[172 122 158 103] : <46>
[159  82 144 174] : <31>
[172 122 158 116] : <138>
[145 159 176 119] : <102>
[152 108 155 104] : <9>
step -1: [144]
[143]
step +1: [144]
[145]
step +1: [122]
[123]
step -1: [172 122 158]
[171 121 157]
step -1: [172 122 158]
[171 121 157]

[114 137 138 131 127 104 113 159  93 141  97 141]  <141>
[146 149 122 131 121 112 142 134 135 123 142 103]  <47>
[124  95 140 120 127 115 116 102 127 122 150 145]  <131>
[134 121 131 115 114 123 178 128 150 124 143 130]  <35>
[136 104 151 127 121 147 110 141 123 127 131  88]  <20>
[114 141 122 127 133 153 105 132 116 143 148 117]  <109>
[155 128 120 143 154  98 148 127 152 141 159 150]  <121>
step +1: [147 110 141 123]
[148 111 142 124]
step +1: [141]
[142]
step -1: [153 105]
[152 104]

[124 101 128 146] = <191>
[120 108 133 142] = <172>
[122 104 131 143] = <48>
[126 110 130 148] = <11>
[124 106 130 146] = <80>
[126 182 146 122] = <100>
[125 103 127 148] = <54>
[123 153 137 112] = <63>
[122  98 130 141] = <184>
[123 116 127 112] = <87>
[125 166 140 116] = <72>
step +1: [182 146]
[183 147]
step +1: [122 104]
[123 105]
step +1: [133]
[134]
step +1: [137]
[138]
step +1: [120 108 133]
[121 109 134]

[123 131 135 137 138 140 130 132 134 121 113 126 122 139 136 125 119 129
 109 130 136 124 126 133 121 125 132 119 129 125 136 133 136 117 126 134] -> <119>
[157 144 121 114 130 172 129 113 122 106 155 115  88 155  91 137 137 125
 141 142 134 138  98 155 125 124 119 164 147 115 145 136 134 120 135 141] -> <127>
[141 123 135 115 135 116 116 130 130 134 121 148 137 135 125 127 123 119
 129 106 121 128 141 140 122 125 117 114 130 144 150 132 134 106 142 128] -> <149>
[127 127 120 102 153 131 116 123 119 131 119 147 125 136 123 138 116 128
 129 140 124 114 129 128 127 127 101 127 120 143 103 100 149 123 121 139] -> <92>
[126 131 129 124 114 138 130 133 127 122 125 123 117 140 138 130 122 130
 139 123 114 117 120 135 118 122 123 134 118 118 127 119 121 132 137 108] -> <162>
[109 133 119 144 115 141 143 129 121 118 138  98 118 122 133 131 141 142
 128 159 137 130 112 110 138 134 142 147 122 107  93 122 119 161 106 126] -> <183>
[166 148 120 110 131 185 129 107 121  99 163 111  76 163  79 138 139 124
 146 146 136 140  89 163 124 123 115 174 153 113 148 139 135 118 135 146] -> <147>
[119 115 137 146 114 112 115 130 118 119 147 134 125 144 127 118 135 129
 129 122 129 132 148 113 124 124 134 121 119 135 149 133 136 109 117 111] -> <188>
[125 128 133 134 134 137 128 131 133 124 118 127 125 134 134 126 122 129
 115 129 133 126 127 130 124 126 131 121 129 126 134 131 134 120 127 132] -> <180>
[113 108 143 158 106 103 106 131 111 113 158 137 123 153 125 113 141 129
 127 118 131 134 161 101 122 121 138 115 113 139 164 136 141  94 110 100] -> <117>
step +1: [114]
[115]
step +1: [109]
[110]
step +1: [138 134 142 147]
[139 135 143 148]
step -1: [113 108]
[112 107]
step +1: [124 114]
[125 115]
step -1: [158]
[157]

[127  90  70 129 184 131 183]  <113>
[132 109 118 120 147 129 114]  <4>
[129 101 128 128 175 125 133]  <110>
[128 123  83 125 143 121 168]  <19>
step -1: [ 70 129 184 131]
[ 69 128 183 130]
step -1: [129]
[128]
step +1: [132 109 118 120]
[133 110 119 121]
step +1: [109 118 120]
[110 119 121]

[141  89 124 135  82  95]  <37>
[138  96 127 132  89 101]  <62>
[134  91 119 142  90 106]  <101>
step +1: [141  89 124 135]
[142  90 125 136]
step -1: [135  82]
[134  81]
step +1: [89]
[90]
step +1: [132  89]
[133  90]
step -1: [138  96 127 132]
[137  95 126 131]

[145 125 145  92 106] : <159>
[145 128 150  89 105] : <115>
[154 101 115 107 106] : <122>
[145 123 143  93 106] : <116>
[149 112 128 102 107] : <125>
[154 101 122 104 107] : <181>
[145 127 148  90 105] : <165>
[157  94  97 110 106] : <168>
[146 121 140  95 106] : <176>
[148 116 133  99 107] : <193>
[147 119 136  97 107] : <214>
[157  94 107 110 106] : <36>
step -1: [154 101 122]
[153 100 121]
step -1: [128 102]
[127 101]
step +1: [101 115]
[102 116]
step +1: [140  95]
[141  96]
step +1: [89]
[90]
step -1: [157]
[156]

[150 155 119 167 104 128 147 119  85 165 112 141 113 152 145 126 111] = <76>
[141 126 127 133 127 134 132 126 130 125 136 132 123 137 132 122 131] = <24>
[132 133 123 129 126 132 133 129 127 121 134 136 130 133 129 129 133] = <129>
[129 124 136 166 151  94 124 120  97 106 106 145 150 133 128 127 174] = <175>
[132 131 126 137 124 131 131 124 130 119 138 138 124 143 129 130 134] = <26>
[138 121 130 102 155 116 164 109 163 113 122 114  94 164 139 124 144] = <199>
[133 133 124 127 122 134 131 128 136 124 137 129 127 131 132 124 134] = <105>
[129 124 136 166 151  94 124 120  97 106 106 145 150  97 128 127 174] = <70>
[138 121 130 114 155 116 164 109 163 113 122 114  94 164 139 124 144] = <153>
[149 136 127 118 108 108 109 126  90 117 123 122 136 153 133 125 156] = <107>
[142 113 136 116 122 131 100 124 115 115 152 129  98  99 119 139 114] = <140>
step -1: [124 120]
[123 119]
step +1: [129 127 131]
[130 128 132]

[125 133 145 156 147 114 126 126 126] = <21>
[139 110 115 111 115  96 118 127 106] = <123>
[133 104 121 127 120 113 128 133 108] = <88>
[116  99  87 130 124 100 118 122 113] = <106>
[130 137 118 135 148 130 140 113 122] = <91>
[138 122 117 119 131 110 135 124 113] = <61>
[116  97  86 130 123 101 119 122 112] = <133>
[139 111 119 115 119  99 128 131 107] = <84>
[134 105 119 123 118 109 125 132 107] = <13>
step -1: [123 118]
[122 117]
step -1: [124 100]
[123  99]
step +1: [133 104 121 127]
[134 105 122 128]

[141 114 145 127 148 117 107  79 147 123 144 124 119 144 127] -> <52>
[133 122 136 137 137  94 137 120 139 110 125  77 109 133 112] -> <124>
[148 115 151 124 123 117 126  96 161 132 127 123 130 146 138] -> <12>
step +1: [151]
[152]
step +1: [145 127]
[146 128]
step +1: [77]
[78]
step +1: [123]
[124]

